A small network was shown many inputs. Here are its activations along a few directions, one row for each input.
Each table varies a few parts of the input and shows all the possible inputs, shuffled.
A made-up example of a description, with smaller parts first: one of 8 places around a ring, together with either a single point or one of 11 places along a line or (one of 2 separate values, together with one of 6 places along a line).
Shared parts are said once, and a part with two or three values counts as separate values.

Table:
r1: [ 16  -4 -28  36  18 -20 -61 -15 -16  30   3   4 -33  -1 -23]
r2: [-32  11  28 -27 -52  28  33   4  20 -28  49 -44  29 -22  -5]
r3: [ 39  10  24 -14 -33  58  32 -54  17 -60  61 -64  51 -61   6]
r4: [ 23  -5  14  -8 -29  47  11 -45  13 -33  59 -43  29 -25   0]
r5: [-36  -9  33 -26 -55  35  50 -12  30 -36  48 -33  39 -18   4]
r6: [ 52  70  -3 -42  67  26  35   6  -8  12  14  21  25  46  32]
r7: [-21   6  43 -33 -59  46  73 -21  35 -64  49 -54  62 -54  10]
r8: [-41  -8 -11  18  -7 -33 -24  18   0  27  -8  16 -24   7 -19]
r9: [-24 -22 -12  18  12 -42   1  26 -12  18 -58  37 -31  14   5]
r10: [ 20  -4 -22  19   8   3 -53  -6  -4  14  21 -10 -16 -16 -33]
r11: [-20 -29   7  -6  24 -39  20  26   1  -1 -63  35  -2  23  31]
r12: [-29 -22 -11   9  15 -44   4  28  -8  27 -74  47 -27  30  20]
r13: [ 26 -32 -13  20  49 -25 -17  -8 -17   3 -60  29 -15  26  27]
r14: [-21  -1 -10  14   4 -43 -17  29  -6  29 -45  41 -39   5 -12]
r15: [ 18   6   5   0 -25  41  -8 -31   0 -24  51 -47  15 -17  -9]
r16: [-13  61  10 -51  42  13  74  36   9  12  -4  35  31  66  36]
r17: [ 33 -12 -23  17  40 -33 -33  -1 -23  29 -57  33 -32  11  15]
r18: [ 19   6   4   4 -21  31 -27 -15  -5  -9  48 -33  12 -10 -22]
r19: [ 38 -12 -24  26  37 -31 -36  -3 -27  20 -40  21 -36  -6   0]
r20: [-44 -14  -9  11 -17  -9 -16  23  12  14   3   5 -11   4 -28]
r21: [-39   3  23 -14 -47  18  11  18  12 -10  37 -24  21  -1 -19]
r22: [ 33   2 -26  30  29 -30 -53  -3 -22  31 -34  30 -47  -3 -17]
What is each input in this table made of?
> one of 2 separate values, together with either a single point or one of 10 places along a line
The inputs of r1 and r8 match in every part but the choice among 2 separate values. If r19 is changed in the same way as r1 into r8, which row does it become?
> r9
Change only the choice among 2 separate values in r12. List by row number the other rows that result.
> r17
Change only the choice among 2 separate values in r4. List by row number the other rows that result.
> r5
